[129 125 115 110 143 118 137 123 139 122 131 124 130 145 108 134 111 159
  87  99 125 129  97 119 131 136] = J_579
[158 113 139  83 100 114 150 108 136  70 142 156  34 126  75 136 131 161
  97 193  83 123 182 181 138 129] = J_418
[132 123 138 159 119 127 118 110 162 147 129 108 123 114 119 110 137 123
 164 123 121 105 176 123 134 131] = J_421
[ 96 156  58 142 123 131 153 102 156 171 129 138 149 139  91 135 119 198
 164 179 166 105 148 187 122 127] = J_515
[121  95 141 177 140 107 108 120 133  86 148 152 163 161  87  74 154 140
 108 122  85 177 146 131 147 129] = J_601
[143 124 136  57 158 122 160 171  96 120 117 150 131 215 155 154  51 170
  41 134 163 200  77 139 122 159] = J_817
[113 157 146 169 139 163 137 147 134  89 175 138 155 102 154 104  99 135
 156 140  60 117 111 118  76 117] = J_140
[124 137 130 142 142 134 122 135 116 150 120 123 147 130 138 121 130 122
 136 111 141 130 112 115 119 129] = J_277
[ 54 124 109 105  86 161 139  62 121 120 104  49  82  72 119 160  71 123
 161 108 100  62 135 112 104 194] = J_103
asked: [113 157 146 169 139 163 137 147 134  89 175 138 155 102 154 104  99 135
 156 140  60 117 111 118  76 117] => J_140
again J_140:  => [117]

[139 138 124 120 126 141 129 115 124 115 125 134 136 139 127 131 139 117
 146 125 108 120 132 110 131 121 134 139 112 117 129 119 137 124 110 134
 144 104 119 141 134 133 136 121 123 136 129 129 114 126 125 133 140 117
 128 129]  J_160
[ 84  80 145 118  81  69  92 156 127 126  77 118 100  80 110  45  69 128
  74 128 154 118  75 179 113 144  68  84 169 152 113 112  79 104 182 107
  92 164 138  74 100 117  86 125  98  72 117 100 145  81 128  64  48 128
 114 127]  J_925
[138 112 110 166 137  94 115 139 112 147 144 140 104 145 114 140  97 145
  91 110 158 166 117 140 110 110 135 138 128 129 143 141 107 161 133 123
  90 162 125 102 137 103  95 152 135 127 136 133 144 137 110 142 138 145
 106 115]  J_978
order: [124 126 137 146 141 134 110 129 134 132 133 117 114 131 134 139 129 139
 127 141 144 110 108 128 125 120 133 139 119 125 121 123 139 129 129 112
 124 134 129 117 136 124 104 140 121 131 115 125 117 136 120 126 136 115
 138 119] => J_160
len: [138 112 110 166 137  94 115 139 112 147 144 140 104 145 114 140  97 145
  91 110 158 166 117 140 110 110 135 138 128 129 143 141 107 161 133 123
  90 162 125 102 137 103  95] => 43
asked: [138 112 110 166 137  94 115 139 112 147 144 140 104 145 114 140  97 145
  91 110 158 166 117 140 110 110 135 138 128 129 143 141 107 161 133 123
  90 162 125 102 137 103  95 152 135 127 136 133 144 137 110 142 138 145
 106 115] => J_978
order: [162 125 102 137 103  95 152 135 127 136 133 144 137 110 142 138 145 106
 115 138 112 110 166 137  94 115 139 112 147 144 140 104 145 114 140  97
 145  91 110 158 166 117 140 110 110 135 138 128 129 143 141 107 161 133
 123  90] => J_978

[131  72  83  98  74 179  69 162 177 177 175  62 183 172  62 173 109  79
  65 133  59  57  75 187 179 176] = J_452
[184 188  63  79  59  61 182 176  77 193 179 104  85  87  66  69 169 114
  61  79 182  69 179 125 187  69] = J_53
[187 179  72  63  69  57 173 133  65 179 175  98  83  75  62  59 177 177
 183  74 162  79 172 131 176 177] = J_174
asked: [184 188  63  79  59  61 182 176  77 193 179 104  85  87  66  69 169 114
  61  79 182  69 179 125 187  69] => J_53
asked: [187 179  72  63  69  57 173 133  65 179 175  98  83  75  62  59 177 177
 183  74 162  79 172 131 176 177] => J_174
asked: [131  72  83  98  74 179  69 162 177 177 175  62 183 172  62 173 109  79
  65 133  59  57  75 187 179 176] => J_452
order: [179  72  63  69  57 173 133  65 179 175  98  83  75  62  59 177 177 183
  74 162  79 172 131 176 177 187] => J_174
len: [187 179  72  63  69  57 173 133  65 179 175  98  83  75  62  59 177 177
 183  74 162  79 172 131 176 177] => 26

[151 159 132 160 113 132 114 154 104 124 164 168 171] : J_231
[164 153 128 149 149 125 149 126 102 176 133 191 170] : J_979
[155 176 141 103 125  98 156  96  85 128 104 131 124] : J_843
[180 155 162 144 136 145 165  78 122 128 102 116 146] : J_370
[154 123 161 152 127  95 122 138 119  88  95 108  93] : J_120
[175 166 170 103 161 174 129  98 112 118 101 132 108] : J_976
[ 72 130 129 179 135 129 124 113 172 109 139 100 158] : J_450
[168 136 149 137  86 170 187  70 101 161 140 106 157] : J_936
[162 141 114 145 123 144 123  48  77 150 131 144  95] : J_887
[168 102 138  97 113  52 138 139  85 145  80 138 130] : J_73
len: [180 155 162 144 136 145] => 6
again J_979:  => [149]
both J_120 J_370:  => [122]

[175 135 184 202]  J_436
[ 61  89 184 171]  J_60
[61 64 64 64]  J_74
[177 138 184  54]  J_719
[124 184 184 184]  J_245
[140  67 184 219]  J_991
[159 144 184  50]  J_399
again J_245:  => [184]
order: [ 61  89 171 184] => J_60
again J_74:  => [64]

[189 218 154 148] : J_963
[153 193 136 136] : J_417
[152 151 136 114] : J_67
[152 159 136 134] : J_962
[152 152 130 130] : J_551
[152 151 136 134] : J_170
[152 214 153 134] : J_788
[152 151 136 152] : J_328
[152 166 136 193] : J_16
[152 148 136 134] : J_457
[136 151 136 134] : J_907
again J_328:  => [152]
again J_907:  => [136]
again J_417:  => [136]
asked: [152 151 136 134] => J_170
both J_417 J_328:  => [136]
asked: [153 193 136 136] => J_417

[128 118 122 122 122 129 129 130 136 134 134 122 130 170] = J_218
[110 127 117 131 129 113 130 112 138 125 123 102 129  35] = J_906
[123 121 111 145 148 142 148 116 126 134 112 119 112 113] = J_593
[135 126 130 122 119 129 123 133 134 129 136 137 124 156] = J_265
len: [110 127 117 131 129 113 130 112] => 8
again J_906:  => [129]

